A small network was shown many inputs. Here are its activations along a few directions, one row for each input.
Each table varies a few parts of the input and shows all the possible inputs, shuffled.
Descriptions start from the smaller parts, as in this example, which fits no table here: values(3) and (point or line(11) or (line(4) and ring(8))).
Shared parts are said once, and a part with two or three values counts as separate values.
In the rows, zero is written as 128.

Other details of the inputs vary at random and push rows far along two fixed directions, the same in every table; ignore that.

Table:
row 1: [139  95 162 147 136 136 156 114 126 135  80]
row 2: [148  97 155 145 147 132 152 112 135 128  72]
row 3: [130 125 126 134 134 116 116 123 150 132 144]
row 4: [191  96 137 133 136 150 168 129  86 138  72]
row 5: [ 89 177  94  83 110 125 113 153 169 101 186]
row 6: [100 142 116 122 132 139 130 122 126 118 126]
row 7: [132 110 127 138 145  99  90 126 125 145 136]
row 8: [123 121 137 137 120 118 123 126 140 138 148]
row 9: [110 129 146 115 118 126 119 129 127 153 138]
row 10: [154 152 110 107 103 178 225 153 129  41 117]
row 11: [130 116 139 162 135 123 111 118 101 162 100]
row 12: [183 116 112 148 143 122 128 139  71 167  98]
row 13: [132 121 127 137 146 111  86 113 121 145 127]
row 14: [109 132 139 127 109 160 197 136 162  57 116]
row 15: [ 97 115 137 122 128 155 185 130 144  53 131]
row 16: [128 152 125 128 111 117  97 125 134 149 129]
row 17: [120 134 140 135 115 127 120 123 132 143 149]
row 18: [109 123 118 133 130  89  71 147 116 184 161]
row 19: [124 142 130 128 123 128 113 109 136 138 137]
row 20: [132 137 123 130 136 118 101 114 141 144 139]
row 21: [141 115 155 137 136 141 145  98 122 135  69]
row 22: [145 113 148 136 146 138 144 102 132 130  70]
row 23: [138 118 126 153 156 122 107 113 114 154  89]
row 24: [103 153  78  59 111 133 139 175 121  79 226]
row 25: [ 95 123 117 121 143 156 190 133 154  54 112]
row 26: [ 88 165  97  90 108 115 117 163 177 100 193]
row 27: [127 149 132 130 103 103  75 144 127 175 159]
row 28: [172 139  98 116 117 102  81 152  96 189 186]
row 29: [140 110 151 153 140 138 132  92 112 122  81]
row 30: [110 124 138 130 123 123 108 126 116 133 148]
Each input here is: values(5) and (point or ring(5)).
Changing only the values(5) part turns row 22 into row 23. The same change can be made to row 4. Which row results?
Answer: row 12
Which other rows does row 7 become when the values(5) part takes its other values? List them by row number.
Answer: row 2, row 3, row 25, row 26
List by row number the other rows that have the values(5) part in common with row 17.
Answer: row 3, row 8, row 19, row 20, row 28

Table:
row 31: [127 111 132 117 125 144 155 132 115 110 131]
row 32: [118 126 120 145 131 135 150 143 146  90 125]
row 33: [150  83 160 185 138 105 102 122 105 180  88]
row 34: [151 128 117 141 136 106  92 131  85 177 139]
row 35: [101 117 145 132 131 145 147 110 139 100 131]
row 36: [195 108 145 169 127 114 100 121  98 186  88]
row 37: [196  97 161 173 130 110  98 116  90 198  79]
row 38: [109 132 103  88 118  92  76 157 116 177 206]
row 39: [129 119 113 116 139 138 162 132 115  92 127]
row 40: [115 147 113 112 135 145 148 131 140 101 113]
row 41: [ 85 182  83  85 106  92  50 154 138 168 215]
row 42: [100 128 137 109 131 151 158 125 132 109 113]
row 43: [203 113 146 178 128 113  99 114  89 201  81]
row 44: [103 134 128 135 128 145 148 113 129  87 124]
row 45: [107 107 140 123 140 137 142 115 139 113 127]
row 46: [122 118 135 118 123 156 164 136 118 100 131]
row 47: [166 102 157 153 145 101  98 110 119 193  78]
row 48: [103 141 123 125 127 148 151 118 124  96 115]
row 49: [112 173  74  81 111  86  36 176 122 179 243]
row 50: [113 122 144 138 117 130 159 143 153  99 129]
row 51: [114 139 141 107 124 146 158 130 144 108 111]
row 52: [124 132 126 139 138 135 132 112 143 101 125]
row 53: [110 166  75  78 112  86  51 172 127 164 232]
row 54: [143 130 123 118 116 147 163 136 137  95 125]
row 55: [122 130 119 124 146 140 146 121 151  89 121]
row 56: [110 119 124 123 151 140 149 119 139  89 123]
row 57: [100 116 132 107 139 142 157 124 140 110 124]
row 58: [129 126 118 122 133 147 157 135 111  91 130]
row 59: [146 127 109 121 135 136 151 135 124 104 123]
row 60: [127 131 137 136 125 136 137 113 154 104 123]
row 61: [162 101 166 172 135 108  95  98 121 176  91]
row 62: [185  98 153 176 148 100  84 100 122 189  72]
row 63: [116 151 130 124 112 153 157 122 146  99 110]
row 64: [128 131 123 114 134 135 147 126 154 116 110]
row 65: [105 118 124 143 136 133 152 142 135  89 130]
row 66: [118 142 124 142 124 139 133 113 135 101 121]
row 67: [115 120 119 118 153 132 144 122 131 111 114]
row 68: [120 148 127 111 124 147 157 130 149 104 108]
row 69: [102 124 146 137 120 143 141 111 129 111 126]
row 70: [114 140 115 106 113 117 101 148 108 165 186]
row 71: [ 92 161  94 103 102  76  57 176 159 169 227]
row 72: [ 99 132 139 125 118 148 144 116 124 120 116]
row 73: [135 140 136 120 111 149 168 135 126 108 134]
row 74: [109 145 143 119 111 152 159 122 141 102 114]
row 75: [165 116 138 135 120 105  96 133 108 177 127]
row 76: [195  91 156 167 136  99 103 113  92 200  76]
row 77: [110 138 147 129 111 146 152 117 146  95 126]
row 78: [118 134 109 111 145 139 149 129 149  99 118]
row 79: [172  92 166 168 145 101  92 103 120 188  80]
row 80: [104 137 119 110 140 144 149 129 128 102 116]
row 81: [141 129 116 113 120 138 166 136 139 100 128]
row 82: [106 149  87  84 121  93  72 163 115 155 215]
row 83: [107 126 129 134 140 142 147 112 136  85 128]
row 84: [145 133 139 155 114 109  86 112 127 162 119]
row 85: [143 140 114 128 125 148 153 134 115 107 127]
What do these inputs look like to the network?
Answer: ring(5) and (point or line(4) or ring(6))
Changing only the ring(5) part turns row 38 into row 39. The same change can be made to row 69. Which row results?
Answer: row 44
Changing only the ring(5) part turns row 42 into row 40. The same change can be made to row 46. Which row results?
Answer: row 49
Start at row 84 and move only the ring(6) part, one step at a time. The first step leads to row 63. Which rows follow, in order?
Answer: row 68, row 64, row 62, row 60
Which other rows does row 47 become when the ring(5) part takes its other values? List them by row number.
Answer: row 57, row 64, row 67, row 78
Start at row 47 and move only the ring(6) part, one step at a time. The first step leads to row 51. Which rows follow, in order?
Answer: row 74, row 77, row 61, row 79

Table:
row 86: [111 124 133 118 119 145 178 139 142  83 143]
row 87: [ 90 150 112 102 116 122 117 134 159 104 176]
row 88: [141 134 116 125 134 143 138 126 121 122 112]
row 89: [129 113 130 128 134 139 157 132 123  95 127]
row 90: [138 130 117 128 137 150 162 127 136  88 110]
row 91: [154 110 133 149 146 148 151 108 100 117  81]
row 92: [100 126 134 126 135 125 122 127 145 123 135]
row 93: [112 131 127 138 125 111  99 124 140 138 138]
row 94: [150 128 132 143 127 138 156 127 140 113 101]
row 95: [ 84 146 131 102 121 138 131 129 152 110 162]
row 96: [149 115 134 145 138 119 113 123  97 160 122]
row 97: [156 117 127 140 143 115 103 120  98 153 110]
row 98: [118 116 140 155 135 142 151 115 137  99  90]
row 99: [167 109 123 161 150  87  63 122  96 203 123]
row 100: [137 135 116 129 137 140 155 129 141 100 118]
row 101: [106 147 115  95 107 125 133 156 150 108 176]
row 102: [116 133 131 118 113 146 177 142 153  86 135]
row 103: [156 114 142 151 120 131 135 128 121 145 102]
row 104: [ 79 144 122  95 125 125 119 140 162 109 180]
row 105: [ 96 158 107  87 104 109 106 158 131 141 208]
row 106: [163 119 107 144 144  62  10 138  89 242 160]
row 107: [ 98 140 112  95 110 129 135 155 140 109 186]
row 108: [120 155 110 101 110 128 115 145 138 131 156]
row 109: [130 125 111 124 127  80  45 150 106 202 186]
row 110: [156 127 129 137 139 138 141 117 117 119  89]
row 111: [114 122 134 113 119 145 173 139 139  78 136]
row 112: [134 132 130 150 124  85  46 116 113 201 133]
row 113: [120 119 150 146 136 140 138 110 128 126  96]
row 114: [128 121 130 121 129 145 159 129 113  97 123]
row 115: [153 127 141 139 115 121 111 131 113 168 116]
row 116: [156 125 118 138 138 112 103 129 120 151 118]
row 117: [149 117 121 139 129  83  36 138  82 230 159]
row 118: [ 87 140 121 118 126 118 108 139 147 122 160]
row 119: [106 153  92  97 126 113  96 150 122 145 192]
row 120: [120 127 146 131 124 140 140 106 142 114 112]
row 121: [168 100 159 160 130 130 140 113  96 142  75]
row 122: [123 127 136 154 130 129 123 115 123 133 100]
row 123: [120 157 107 106 126 144 155 127 139  95 141]
row 124: [134  99 137 131 155 136 146 109 112 139  69]
row 125: [109 134 110 110 129 127 141 145 131 110 175]
row 126: [175 118 147 157 131 130 133 113 113 144  67]
row 127: [171 112 159 165 123 131 140 113 110 156  75]
row 128: [162 118 141 150 130 138 148 121 130 119  82]
row 129: [123 117 153 135 133 140 135 102 135 130 104]
row 130: [ 90 147 118  97 118 123 119 133 162 109 179]
row 131: [129 121 145 146 127 148 153  99 133 105  90]
row 132: [ 85 145 121  93 122 124 119 136 163 111 180]
row 133: [130 117 121 127 140 141 152 129 125  93 118]
row 134: [165 128 143 151 129 142 156 111 124 127  78]
row 135: [ 97 167 104  73  97 112 105 162 145 134 206]
row 136: [ 94 114 117  96 148 145 172 132 147  86 118]
row 137: [171  97 160 167 130 140 145 109  91 149  68]
row 138: [119 123 143 150 134 139 138 111 126 121  94]
row 139: [124 140 118 114 118 154 170 138 155  79 125]
Changing only one part turns row 103 into row 115. The same change can be made to row 92. Which row results?
Answer: row 113
Changing only one part turns row 106 into row 91. The same change can be made to row 100. Which row results?
Answer: row 123
What do these inputs look like to the network?
Answer: values(2) and (point or ring(8) or (values(3) and ring(6)))
Which other rows does row 133 become when the ring(6) part takes its other values? List them by row number.
Answer: row 89, row 101, row 111, row 116, row 128
Which other rows does row 128 become when the values(3) part takes its other values? List them by row number.
Answer: row 94, row 139
Which other rows does row 105 become when the values(3) part takes its other values? List them by row number.
Answer: row 121, row 137

Table:
row 140: [114 106 139 147 150 149 158 112 133  99  98]
row 141: [116 145 129 120 115 134 130 124 152 107 122]
row 142: [147 132 122 102 121 147 163 140 127 103 139]
row 143: [154 129 119 135 114 138 150 146 103 113 136]
row 144: [151 130 119 143 140  95  75 117 116 182 122]
row 145: [141 138 113 102 113 135 140 144 127 110 168]
row 146: [130 146 101 108 108 134 145 162 110 113 168]
row 147: [128 100 164 151 133 135 146 110 133 113  84]
row 148: [153 131 116 112 125 143 159 148 108 128 120]
row 149: [140 115 118 138 151  95  72 125 106 168 124]
row 150: [ 34 188 102  49  86 122 116 168 192  84 243]
row 151: [131 130 127 131 139 142 148 114 136  92  92]
row 152: [122 117 122 141 157 148 155 113 129  94  98]
row 153: [146 136 119 148 145 101  67 116 119 182 117]
row 154: [140 104 128 148 156 136 151 110 116 112  89]
row 155: [128 107 148 145 129  91  79 123 124 190 137]
row 156: [130 104 133 141 145  94  72 125 111 175 127]
row 157: [142 142 107 114 109 118 110 151 116 134 185]
row 158: [107 137 151 140 118 140 142 116 159 115 117]
row 159: [127 138 141 145 126 154 158 108 153  98  86]
row 160: [112 106 131 131 141 131 147 123 131 113 125]
row 161: [134 126 150 150 116  91  75 118 135 197 133]
row 162: [153 138 104 116 116 101  88 164  92 187 158]
row 163: [127 105 166 153 137 158 155  85  94 126  67]
row 164: [ 75 141 130 107 120 126 123 139 160 113 175]
row 165: [141 134 116  97 122 148 167 145 124 109 134]
row 166: [132 131 140 140 122 148 165 108 150 100  91]
What do these inputs look like to the network?
Answer: point or ring(8) or (values(3) and ring(6))
What sort of input is row 165?
Answer: ring(8)
Start at row 158 and move only the ring(6) part, one step at a time. The first step leads to row 164. Which rows follow, in order?
Answer: row 140, row 152, row 153, row 159
